Each row below holds a small network's activations on one input, seen along a few directions.
Each table varies a few parts of the input and shows all the possible inputs, shuffled.
A made-up example of a description, with smaller parts first: one of 6 places along a line, together with either a single point or one of 11 places around a ring or (one of 3 separate values, together with one of 5 places around a ring).
Shared parts are said once, and a part with two or three values counts as separate values.

Other details of the inputs vary at random and push rows far along two fixed directions, the same in every table; ignore that.

Table:
r1: -17  -6  27   1  17   8 -20 -11 -18  15  -1
r2:   9  28  11 -24  29 -23   0 -12   1 -33  36
r3:  13 -14 -54  19 -24  15  41  34  28  10 -34
r4:  22  -9 -56  28 -22  23  40  31  25  15 -31
r5:  10   2 -25  -2  -3  -6  13  12  10  -2  -7
r6: -33 -35  35  10   5   2 -26  -1 -15  17   1
r7:  16  52   4 -19  20 -15  -5 -12  -4 -27  26
r8:  52  19 -21 -14 -22   9  39   9  36 -20 -11
r9: -15 -42  -5  33 -18  19 -13  15  -7  39 -26
r10:  -1  18  16 -14  22 -15  -7 -17 -13 -25  18
r11: -33 -38  28  -1  -2  -1 -36  -1 -24  20   6
r12:  -5 -53  28  19 -42  28 -11  11   8  35 -40
r13: -33 -30  33   2  -3 -12 -25 -12 -25  16   5
r14: -30 -15  34  16  -3   9 -36  -2 -22  24  -6
r15:   6  11 -14   3  10  18  21   4   7   3 -11
r16:   3  33  10 -11  13 -19 -23 -27  -7 -13  26
r17:  16  14 -38  -5 -10  -6  46   8  19 -17  -1
r18:   5  17 -25  11 -11   5   8  -3  15   0  -5
r19:  12  35   4 -22  27 -19   6 -17  -5 -38  24
r20:   2  13   7 -28  17 -20 -13  -9 -11 -19  31
Each input here is: one of 2 separate values, together with either a single point or one of 9 places around a ring.
Change only the choice among 2 separate values in r14. List by row number the other rows that result.
Answer: r7

Table:
r21: -9 -3 -3  5  3  3  4  3 -3  3  1
r22: -3 -5  6  0 -9  5  0  4  1  1 -5
r23: -2 -6  4  0 -7  6  0  1  2  0 -4
r24: -2 -5  8  1 -6  4  4  1 -1  2 -8
r25:   5  27  33 -27  23 -25 -34 -22 -19 -15  34
r26:  4 -3 -1  4 -3  7 -4  1  1  6 -4
r27: -8 -5 -3  7  4  3  3  4 -4  1  1
r28: -1 -9  1  1 -2  4  2  3  4  2 -2
r29: -1 -7 -1 -1 -7 -2  0  5  0  2 -1
r30:  3 -6  2  1  0  6  1  2 -1  6 -6
r31:  57  60 -54 -19   7  -6  56   8  33 -40   8
r32:  2 -6  1 -1 -2  6 -3  4  1  5 -3
r33: -9  1 -5  6  1  3  2  1  0  6  0
r34: -1 -2  6  5 -7  3  1 -1  0  3 -8
r35:  2 -5  4  1 -1  4  1  4 -2  7 -7
r36: -2 -8  1  1 -2  3  0  4  5  1 -1
r37:  1 -4  2 -1 -4  5 -2  7  0  5 -3
r38: -1 -3  2  3 -5  1 -2  5  5  2 -1
r39: -1 -3  3  3 -8  6 -3 -1  3  1 -5
r40: -1 -4  3  4 -8  6 -1 -2  2  2 -5
r41:  0 -8 -3 -1 -6  0  0  2  1  2 -1
r42: -5 -1 -6  8  4  1 -2  3 -1  0 -4
r43: -8 -1 -7  1  2  1  2  2 -4  3 -3
r44:  -5  27  28 -21  30 -27 -28 -26 -22 -16  38
r45: -6 -2 -5 10  3  2 -1  3 -2  0 -2
r46:  -7  26  27 -27  30 -27 -26 -26 -22 -15  36
r47:  2 -7  0  0 -2  7 -1  3  0  5 -4
r48:  1 -5  2  5 -1  1  1 -1  5  4 -4
r49:  1 -3  0  3 -6 -4  1  0 -1  5 -4
r50: -6 -2 -8  3  4  1  2  4 -3  0 -4
r51: -1 -6  6  1 -4  6  3 -2  1  1 -7
r52:  48  52 -51 -21   3 -12  46   3  31 -40  15
r53: -1 -7  1  5 -4  3 -1  1  4  4 -2
r54:  1 -9 -1  0 -3 -1  3 -1 -1  3 -4
r55:  2 -5 -2  3 -4 -2  0 -3  0  4 -4
r56:  0 -3  3  5 -2  0  2  1  3  4 -4
r57: -7 -2 -4 10  2  2  0  2 -3  2  0
r58: -5  1 -8  6  2  1 -1  2 -2  1 -4
r59: -2 -5  0  2 -9 -2 -4  3  0  5 -2
r60:   1  21  35 -29  24 -28 -29 -21 -16 -19  37
r61:  1 -6 -4  2 -7 -1 -1 -1  1  4 -2
r62: -9  2 -6  5  1  2  1  0 -1  7 -2
r63: -2 -7  4  0 -6  7  1  0  1  1 -5
r64:  3 -2  0  2 -3  6 -5  3  2  6 -3
r65: -7 -5 -4  7  4  2  2  4 -3 -2 -1
r66:  0 -3  5  4 -6  5  0 -4  2  2 -7
r67: -6 -5 -6  5  5  1  1  5 -2 -2 -4
r68: -9 -2 -4  3  3  3  5  3 -2  4  0
r69:  0 -8  2  2  0  2  3  1  3  2 -4
r70:  0 -9 -3  0 -5  0  2  1  0  3 -2
r71: -8  2 -8  4  1  1  0  1 -3  5 -3
r72: -1 -7  4  2 -1  1  4  3  2  3 -4
r73:  4 -3  1  4 -1  5 -2  0  0  7 -6
r74:  -2  -1   5   3 -10   4  -3   2   2   2  -5
r75:  0 -7  1  0 -4 -3  4  2 -2  4 -5
r76: -1 -4  0  4 -3  2 -2  2  6  2 -1
The inputs of r22 and r74 match in every part but one. If r60 is changed in the same way as r22 into r74, which row does it become?
Answer: r38
The inputs of r29 and r59 match in every part but one. If r32 is changed in the same way as r29 into r59, which row does it become?
Answer: r64
What do these inputs look like to the network?
Answer: one of 2 separate values, together with either one of 8 places around a ring or (one of 4 separate values, together with one of 5 places along a line)
Change only the place on the ring of 8 in r50. List by row number the other rows that result.
Answer: r21, r27, r43, r46, r65, r67, r68
Change only the choice among 4 separate values in r56. List by row number the other rows that result.
Answer: r31, r34, r49
Change only the choice among 2 separate values in r35. List by row number the other rows that result.
Answer: r31

Table:
r77: -29 -61  27  23 -25  25 -14  15  -2  35 -31
r78: -16  -7 -29  18  -9  18  18  20   7   8 -19
r79: -29  11  40 -20  36 -20 -44 -27 -38  -3  33
r80:   1  25 -21  -3   8  -8  11   6   2 -17  12
r81:  21  37 -41  -6  18   0  42   8  11 -20   7
r82:  -6   3  61 -23  21 -17 -49 -28 -26 -10  31
r83:  -2   2  54 -26  17 -23 -55 -27 -30  -2  31
r84:  -6 -12 -26  23   1  13  23  15   5  10 -23
r85:   7  25  42 -22  13 -20 -27 -32 -13 -16  24
r86:  11  14  32 -36  18 -30 -28 -20 -14 -16  33
r87:  37  27 -34 -20  -8 -11  39   3  22 -25   4
r88:  23  30 -47  -1  13  -7  36   4  18 -25   5
r89: -21 -53  21  27 -30  25 -25  13  -4  47 -35
r90: -20 -23 -24  30 -16  16  10  21   6  19 -18
r91:  41  36 -31 -11 -11  -3  30  -1  23 -18  -2
r92:  40  34 -24 -11  -3   5  35   7  31 -25   0
r93: -43 -54   4  39 -15  17 -20  11  -9  42 -23
r94:  -9 -35  -3  17 -29  20  19  14  11  15 -30
What do these inputs look like to the network?
Answer: either one of 8 places around a ring or (one of 2 separate values, together with one of 5 places along a line)
